Here are a small network's activations along a few directions, averaged over the inputs that share one value of a field.
Values that are neighbours, or in one group, have similar rows; names and order tell nothing.
(in the rows, 500 means zero)
Random noise pushes rows far along 8 fixed directions. That doesn't count. These rows show it; they differ only by the noise:
[260 228 469 518 420 711 406 310 501 402 495 472 454 273 332 348 677 504]
[377 650 632 529 381 372 633 417 550 415 661 365 367 511 785 587 544 342]
[581 419 451 276 475 543 447 441 431 446 520 537 609 624 491 449 721 592]
[582 752 545 431 683 374 444 581 473 654 538 524 542 710 622 587 437 540]
[497 529 362 439 579 561 407 589 412 575 296 463 462 404 331 606 380 530]
[353 682 560 443 352 523 638 361 418 366 340 408 355 371 562 642 390 446]
[398 341 503 490 220 577 506 570 556 465 564 370 348 400 595 618 464 430]
[419 779 606 579 340 466 835 272 409 331 471 435 312 289 546 444 434 468]
[582 204 531 243 239 640 351 603 547 535 678 530 568 738 638 513 647 652]
[522 635 683 427 371 499 546 465 508 550 601 588 535 687 697 568 457 601]


Values of Budut:
m6: [503 423 469 507 407 545 454 529 461 420 396 545 657 476 439 583 503 543]
m8: [775 662 424 543 584 476 624 605 410 653 523 650 551 488 292 390 401 705]
m1: [435 526 727 382 422 632 598 308 502 376 412 589 483 602 592 357 359 680]
m5: [354 409 552 308 557 557 381 440 539 392 481 399 492 731 713 541 534 386]
m10: [440 292 424 417 491 629 306 485 531 447 492 447 569 468 387 406 714 539]
m4: [387 405 594 607 479 491 517 353 545 447 633 539 425 444 453 334 594 473]
m2: [469 262 504 810 538 557 457 523 611 593 503 656 582 426 367 454 521 380]
m7: [403 233 508 764 513 468 448 620 711 474 686 388 435 290 542 437 498 318]
m3: [602 367 460 482 407 462 580 412 540 385 589 519 459 576 540 425 684 459]
m9: [607 525 375 136 581 306 412 567 453 381 394 389 705 747 700 664 660 428]
Budut is arranged as a ring.
Which values are neighbours of m2? Give them in the order they are listed. -> m5, m3
Which values are neighbours of m7? Give them in the order they are listed. -> m1, m9

Values of Resub:
w5: [504 318 600 607 248 572 571 427 553 487 520 726 548 376 373 525 466 597]
w13: [724 607 284 470 770 508 578 538 353 500 315 465 524 465 261 322 577 519]
w10: [538 388 532 426 475 584 445 406 536 513 439 628 474 549 419 419 461 618]
w7: [478 457 552 502 606 461 377 555 549 653 707 533 581 568 595 365 506 580]
w19: [709 599 364 423 687 446 685 305 386 440 460 618 576 495 341 302 681 505]
w8: [388 466 531 567 434 572 532 401 486 498 508 572 529 377 448 610 564 447]
w3: [425 358 501 264 556 683 378 384 428 479 489 535 501 638 413 375 651 581]
w15: [502 510 469 435 739 573 384 429 410 546 369 607 720 552 401 358 507 643]
w18: [549 362 513 572 329 499 569 531 562 382 478 516 557 327 445 487 467 495]
w11: [308 469 468 502 472 522 541 380 555 307 524 267 456 383 604 445 673 298]
w14: [198 378 652 637 542 574 387 420 618 684 679 496 396 454 589 432 410 492]
w6: [679 601 521 599 460 466 727 508 460 455 427 528 342 403 474 335 329 601]
w1: [329 497 544 515 648 591 295 472 492 491 479 423 507 562 470 421 521 564]
w20: [434 328 338 589 430 509 482 510 508 360 512 343 332 333 388 512 690 323]
w2: [457 481 436 421 530 485 350 512 485 529 461 428 494 536 455 647 590 483]
w9: [514 782 598 631 350 310 745 554 496 512 518 483 349 352 572 555 169 492]
w17: [433 456 414 486 747 623 519 429 406 464 470 407 298 399 335 104 459 586]
w4: [297 423 502 329 576 606 215 479 488 508 544 261 349 501 528 342 572 589]
w16: [477 310 557 697 546 625 304 538 604 607 675 609 583 600 422 344 620 538]
w12: [452 545 577 522 543 541 461 552 547 620 730 484 441 497 554 306 483 660]
A value of Resub combines one of 5 hidden first parts with one of 4 second parts; all combinations occur once.
Changing only the second part turns w2 into w8. w20 has the same second part as w2; what does that change turn w20 into? -> w3
Changing only the second part turns w7 into w4. w15 has the same second part as w7; what does that change turn w15 into? -> w1
Changing only the second part turns w14 into w5. w19 has the same second part as w14; what does that change turn w19 into? -> w10
Changing only the second part turns w13 into w6. w12 has the same second part as w13; what does that change turn w12 into? -> w9

Values of Mulu:
b11: [316 418 437 322 311 442 627 169 393 220 624 427 493 414 550 349 812 448]
b14: [550 790 573 453 892 450 414 404 530 578 572 536 570 635 627 230 486 680]
b4: [631 525 350 623 619 358 571 692 591 554 360 552 457 445 458 757 382 296]
b13: [489 346 460 111 291 534 420 616 398 264 352 242 398 655 683 576 395 478]
b10: [610 224 307 494 107 603 710 582 549 406 676 394 340 278 498 430 684 304]
b16: [498 384 608 381 449 462 408 616 565 736 699 475 465 621 597 393 509 689]
b6: [409 520 571 730 670 314 474 451 676 509 930 541 569 369 634 369 763 381]
b9: [508 526 575 620 481 272 457 622 651 517 792 286 186 611 860 589 418 298]
b12: [608 676 672 644 595 493 507 446 471 579 485 793 533 645 474 438 380 657]
b15: [833 517 319 928 565 304 800 765 522 660 476 688 760 418 399 723 414 362]
b8: [913 221 499 481 579 514 638 664 494 579 958 653 675 663 515 182 660 652]
b5: [306 516 556 432 461 447 526 361 587 260 539 367 611 582 668 519 881 391]
b17: [407 745 724 375  97 516 679 362 540 368 446 266 336 569 908 649 237 559]
b2: [430 510 579 371 558 602 354 473 546 629 574 457 323 620 472 532 408 546]
b1: [483 555 457 526 780 425 464 460 564 541 357 421 430 494 402 422 489 376]
b7: [741 801 497 281 716 316 351 767 308 699 456 433 439 674 490 439 351 778]
b19: [612 741 585 599 530 431 590 404 474 578 694 671 554 753 535 496 639 609]
b3: [624 633 473 451 311 638 596 694 342 664 248 538 431 491 424 787 228 573]
b18: [472 495 402 677 427 587 467 785 532 543 523 254 337 295 346 467 270 473]
b20: [425  17 319 185 601 472  32 692 576 499 524 384 678 754 613 513 732 315]
Mulu is arranged as 5 separate groups.
Which other values are in the same group as b13? Give them in the order they are listed. -> b15, b8, b20
Which other values are in the same group as b10? Give them in the order they are listed. -> b2, b19, b3
Which other values are in the same group as b18? Give them in the order they are listed. -> b14, b5, b17
Which other values are in the same group as b9? Give them in the order they are listed. -> b4, b12, b1
